Each row below holds a small network's activations on one input, seen along a few directions.
Each table varies a few parts of the input and shows all the possible inputs, shuffled.
Descriptions start from the smaller parts, as in this example, which fits no table here: one of 4 places along a line, together with either a single point or (one of 2 separate values, together with one of 5 places around a ring) or one of 11 places along a line.
Shared parts are said once, and a part with two or three values counts as separate values.
In the rows, zero is written as 128.

Table:
r1: [102 127 139 128 193 205 137 145 149 167 151  85 130 146 174 158  83 145
  40 131]
r2: [164 171  84  70  82  35 143 105  84 104  76 160  78 138  77 106 191 121
 220  99]
r3: [131 155 138 101 185 163 125 104 189 145 123 139 122 177 174 150  79 115
  81 180]
r4: [ 92  81 152 184 127 171 129 180  91 146 159  69 157  73 138 124 129 167
  88  94]
r5: [124 145 153 121 173 170 112 109 199 142 123 142 141 161 179 127  81 119
  99 200]
r6: [123 117  99 112 118  87 158 148  68 134 104  82 104 110 102 132 163 146
 130  66]
r7: [127  94 122 152  83  93 140 147  78 116 138 109 138  94  94 126 160 139
 141  76]
r8: [163 148 115 111  50  36 112 108  95  86  91 175 114 106  75  80 190 122
 248 117]
r9: [129 109 103 128  99  94 156 147  75 124 125  96 121 114  94 140 154 137
 129  66]
r10: [155 169 111  90 124  95 119  90 165 109 110 186 101 167 108 137 127  85
 168 169]
r11: [109  79 142 182 122 171 139 173  96 141 171  77 161  94 128 141 123 153
  72  82]
r12: [159 151 127 113 112  93 103  85 170  96 121 199 123 149 106 122 130  83
 177 175]
r13: [103 119 144 142 175 210 137 148 154 158 173 100 142 150 165 164  77 140
  40 128]
r14: [ 95 113 152 151 186 209 125 144 148 163 149  94 147 126 183 136  83 148
  56 149]
r15: [121  92 133 159  89  87 128 150  74 116 116  98 141  72 102 108 160 144
 157  83]
r16: [ 98  86 127 162 144 168 145 169  80 156 139  62 150  97 158 126 125 166
  77  82]
r17: [121 101 113 139 102  88 148 149  73 129  99  83 132  95 114 108 160 150
 145  79]
r18: [127 155 138 112 172 173 120 110 193 136 152 153 121 172 152 157  81 103
  89 186]
r19: [ 90 104 167 175 169 211 114 149 156 154 170 107 162 107 171 131  85 150
  65 155]
r20: [173 147 110 109  45  39 123 104 101  83 107 180 116 127  65  98 185 113
 230 105]
r21: [154 159 118  94 132  92 108  81 164 110  83 181 112 153 130 108 130  96
 182 180]
r22: [101 104 165 172 159 211 125 151 164 149 184 108 165 128 159 148  82 140
  49 141]
r23: [169 166  88  83  67  42 138 105  90  95  99 173  87 139  64 114 184 109
 222 101]
r24: [152 174 110  74 139  90 121  87 161 120  86 173  90 170 122 131 133  99
 166 168]
r25: [117 135 165 142 163 171  96 109 198 131 146 160 148 135 167 127  86 115
 112 205]
r26: [125 140 159 140 155 173 106 113 204 127 163 161 144 151 149 142  87 101
 100 197]
r27: [104  96 120 151 137 173 154 173  88 152 165  70 138 116 133 157 122 154
  64  69]
r28: [164 158  98  91  70  36 127 103  87  93  71 162 100 121  84  85 190 120
 237 110]
r29: [147 148 135 116 114  93  94  86 171 100 104 193 126 134 120 106 133  98
 192 184]
r30: [103  98 113 135 156 164 156 167  77 160 143  61 130 117 152 151 126 163
  61  62]
Question: What is each input in this table made of?
Answer: one of 5 places around a ring, together with one of 6 places around a ring
Question: Changing only the place on the ring of 5 turns r16 into r27. The same change can be made to r17. Which row results?
Answer: r9
Question: Change only the place on the ring of 5 in r14. List by row number the other rows that result.
Answer: r1, r13, r19, r22
Question: Start at r8 and move only the place on the ring of 6, one step at a time. The first step leads to r29. Which rows follow, in order?
Answer: r25, r19, r4, r15

Table:
r31: [169 150 101  96  64  39 127 100 104  94  87 170 112 134  86  97 175 116
 222 110]
r32: [ 96  87 134 164 131 159 143 175  76 149 148  63 141  88 134 131 134 165
  86  78]
r33: [154 169 126  90 126  99 117  87 171 111 105 181 111 166 129 120 122 104
 168 176]
r34: [146 168 131 101 130 106 110  88 177 109 113 188 112 154 119 119 126  97
 172 188]
r35: [124 110 102 130 100  91 147 148  65 123 125 107 112 100  92 132 170 139
 146  69]
r36: [132 118 102 122  98  94 145 145  61 126 118 103 114 107 104 121 167 147
 151  65]
r37: [121 144 153 129 173 185 106 113 203 137 145 152 138 158 158 141  84 104
  93 197]
r38: [126 142 148 126 172 173 110 112 202 135 143 149 136 162 159 150  79 100
  87 192]
r39: [147 164 126  98 130  95 115  88 178 109 110 184 110 157 116 126 124  92
 167 184]
r40: [106  94 131 153 128 154 146 171  75 147 147  64 138  96 135 133 136 166
  85  70]
r41: [100 103 150 159 172 197 129 148 148 155 156  92 155 124 172 148  82 143
  51 135]
r42: [162 147 106 106  68  46 121 101 107  90  94 179 110 122  77  98 180 111
 226 120]
r43: [130 149 147 121 166 176 116 112 198 139 135 147 137 170 166 141  82 112
  92 186]
r44: [ 98  83 131 161 132 150 146 174  77 148 146  62 140  89 131 138 136 162
  81  72]
r45: [101 114 150 155 170 202 132 150 149 155 170  99 148 128 163 149  88 144
  53 136]
r46: [169 143 103 102  69  33 127  98 104  92  85 169 114 128  86 101 175 109
 218 114]
r47: [ 92 103 153 162 173 207 126 150 149 158 160  93 157 121 170 139  83 146
  55 140]
r48: [129 115 107 130 101 100 141 146  61 126 117 103 117 100 106 120 164 145
 151  72]
Question: What is each input in this table made of?
Answer: one of 3 separate values, together with one of 6 places around a ring
Question: Changing only the place on the ring of 6 turns r48 into r37. The same change can be made to r35. Which row results?
Answer: r38
Question: Change only the place on the ring of 6 in r43. List by row number the other rows that result.
Answer: r31, r33, r36, r40, r45

Table:
r49: [ 79  91 169 168 217 230 122 154 173 177 135  59 171 120 221 138  54 155
  13 165]
r50: [136 143 116 100 132 109 134 118 121 130 103 127 112 139 133 120 137 133
 141 122]
r51: [125 107 132 152 111 124 126 139 108 123 139 122 142 104 116 119 140 137
 136 110]
r52: [133 130 136 135 121 123 113 120 138 120 122 142 138 122 132 111 129 124
 152 148]
r53: [ 93 126 151 144 204 237 129 144 177 163 190 110 136 153 175 173  62 130
  20 161]
r54: [133 128 143 140 118 124 114 119 142 118 123 146 144 117 133 110 126 126
 150 151]
r55: [140 145 119 107 127 113 132 114 142 122 121 145 113 147 120 136 129 117
 136 135]
r56: [138 139 132 123 123 116 120 115 147 119 130 151 124 137 118 131 124 110
 140 147]
r57: [125 126 108 119 120 110 152 141  85 134 118 103 114 123 116 134 149 140
 127  86]
r58: [133 140 122 113 128 114 127 122 127 128 109 131 116 131 130 119 136 130
 145 133]
r59: [140 133 134 129 120 123 118 112 152 115 135 157 133 139 122 127 121 112
 143 150]
r60: [133 127 141 145 116 127 107 121 142 117 127 148 147 118 134 108 126 121
 153 152]
r61: [123 111 130 146 112 119 130 138 106 125 135 117 135 103 115 120 140 139
 132 104]
r62: [134 142 117 107 131 112 132 119 123 130 105 130 116 136 132 121 136 134
 142 127]
r63: [125 107 139 155 107 125 122 142 112 120 141 120 144  97 114 121 142 133
 135 114]
r64: [139 146 108 100 134 111 137 117 115 132  98 128 108 143 134 123 137 132
 142 120]
r65: [132 135 124 118 125 120 126 118 131 126 110 137 125 133 131 115 133 130
 146 134]
r66: [137 142 125 112 125 116 126 115 143 122 125 147 117 144 118 136 129 113
 139 140]
r67: [124 104 138 159 104 129 119 142 114 120 143 126 148 100 115 117 140 132
 137 115]
r68: [145 152 105  94 135 109 140 113 129 128 109 138 103 157 123 141 132 117
 134 122]
r69: [139 133 141 134 117 122 116 114 155 113 137 158 138 132 121 128 120 110
 143 156]
r70: [141 148 109  94 131 110 137 113 134 125 115 139 108 156 120 138 131 116
 134 126]
r71: [123 112 124 140 113 119 130 140  99 124 132 116 130 107 114 125 142 135
 134 104]
r72: [123 113 122 136 114 119 134 140  98 128 130 114 126 111 115 128 143 136
 134 101]
r73: [138 131 139 138 114 126 111 113 158 111 140 163 144 134 124 125 119 108
 145 156]
r74: [122 120 115 125 117 113 144 144  91 132 126 105 119 117 115 132 148 138
 129  93]
r75: [131 135 131 123 124 118 122 122 131 124 115 137 125 128 128 114 134 127
 147 140]
r76: [132 133 133 129 123 119 119 117 136 124 117 141 132 123 131 112 128 129
 147 143]
r77: [136 140 128 117 123 117 125 117 144 119 128 149 120 143 116 133 128 111
 139 145]
r78: [ 87  99 152 168 174 235 142 180 126 168 198  65 149 124 159 169  82 158
  14 105]
r79: [138 147 115 101 129 111 134 118 136 127 118 139 109 152 118 139 133 115
 135 131]
r80: [121 119 117 131 116 116 143 142  97 128 128 109 124 114 114 128 146 140
 131  97]
r81: [124 120 110 120 119 109 143 141  88 131 123 104 116 119 116 134 147 136
 129  91]
Question: What is each input in this table made of?
Answer: one of 3 separate values, together with either a single point or one of 10 places along a line
Question: Changing only the choice among 3 separate values turns r62 into r79. The same change can be made to r52. Which row results?
Answer: r59
Question: Change only the place on the line of 10 in r67. List by row number the other rows that result.
Answer: r51, r57, r61, r63, r71, r72, r74, r80, r81
Question: Change only the choice among 3 separate values in r69. List by row number the other rows that result.
Answer: r54, r63
